A small network was trained on made-up records. Each row is its average activation on records with the value named, seen along a few directions.
Related values have similar rows: they may be neighbours, one step apart, or belong to one group.
(in the rows, 500 means zero)
Strong random noise was added to every row along 2 fixed directions; ignore it. To show where, here is one row again and again, with new noise each time:
[666 628 318  99 896 268 889 720 657 865 413 471]
[580 429 629 436 585 499 520 552 670 468 453 587]
[468 627 457 265 664 257 735 597 599 602 468 420]
[419 410 764 594 378 510 369 441 627 229 499 558]


Values of Z:
z1: [556 564 269 497 549 648 561 608 422 616 366 530]
z12: [137 646 220 306 465 448 839 575 369 569 490 256]
z3: [596 444 239 456 625 781 574 698 531 611 435 577]
z9: [523 524 421 625 500 616 453 461 344 535 364 453]
z5: [876 392 553 465 713 608 405 535 507 542 527 763]
z6: [379 628 469 630 397 392 507 362 253 554 423 270]
z11: [206 627 519 430 333 432 643 396 632 563 625 446]
z10: [371 686 407 576 397 115 556 440 213 597 652 273]
z8: [687 340 707 784 370 601 172 390 385 304 622 704]
z2: [562 624 327 188 715 224 666 588 521 608 496 413]
z13: [274 545 606 784 182 370 241 330 216 330 629 256]
z4: [493 451 560 456 481 621 516 483 740 505 556 585]
z7: [254 455 691 591 274 463 296 348 582 146 565 459]
The values of Z form a line.
A walk along Z starts at z11 and steps to its neighbour z4. Put z5, z6, z8, z2 in the order it reaches them.
Answer: z2, z5, z8, z6
Fewest steps between z10 and z12?
Answer: 6
List every value one step from z1, in the order listed.
Answer: z3, z9

Values of C:
c13: [394 596 424 583 437 407 495 459 312 521 501 355]
c3: [612 254 620 683 415 931 324 506 656 415 454 697]
c12: [554 456 441 492 487 665 568 572 484 570 470 547]
c6: [369 475 508 460 482 473 507 516 617 412 473 475]
c8: [420 420 554 543 429 710 462 458 601 399 467 533]
c7: [447 674 383 487 487 293 582 499 226 550 529 297]
c2: [553 674 399 547 539 315 498 495 256 602 491 349]
c5: [400 433 566 546 422 624 469 479 628 372 443 572]
c11: [527 638 531 366 596 179 598 487 503 628 618 436]
c1: [669 462 402 330 719 506 589 617 682 631 461 663]
c9: [493 544 432 478 480 565 533 517 387 577 487 449]
c10: [405 498 598 478 472 348 488 445 531 349 562 480]
c4: [655 320 717 586 472 552 296 418 628 391 549 687]
The values of C form a line.
Fewest steps between c5 and c13?
Answer: 5
A walk along C starts at c11 and steps to its neighbour c4. Put c6, c2, c1, c9 in the order it reaches them.
Answer: c1, c6, c9, c2
List every value one step from c3, in the order listed.
Answer: c12, c8

Values of V:
v9: [430 302 553 423 431 684 569 452 717 494 573 653]
v3: [437 417 416 433 451 549 604 575 591 334 582 600]
v5: [746 318 664 521 505 570 339 499 667 594 635 711]
v12: [789 549 428 308 720 315 671 592 481 615 654 523]
v14: [727 429 257 214 969 634 711 771 644 758 321 740]
v1: [372 564 507 380 494 576 595 465 686 610 411 442]
v10: [324 669 444 584 450 432 587 499 352 682 534 228]
v4: [385 602 556 517 521 216 471 415 450 436 394 338]
v13: [544 524 382 519 532 551 446 531 190 493 479 429]
v2: [614 382 510 687 423 686 338 539 327 513 356 421]
v6: [802 455 440 561 493 729 509 525 436 536 563 700]
v8: [508 407 521 512 589 774 420 516 776 423 258 643]
v15: [827 275 605 636 608 525 256 481 553 265 482 599]
v7: [544 509 586 652 371 653 504 535 408 629 546 608]
v11: [248 597 713 559 340 250 331 306 551 455 530 420]
Each value of V is a pair of two hidden parts, and every pair occurs once (5 first parts, 3 second parts).
Changing only the second part turns v8 into v2. v9 has the same second part as v8; what does that change turn v9 into?
Answer: v7
Changing only the second part turns v15 into v14. v11 has the same second part as v15; what does that change turn v11 into?
Answer: v1
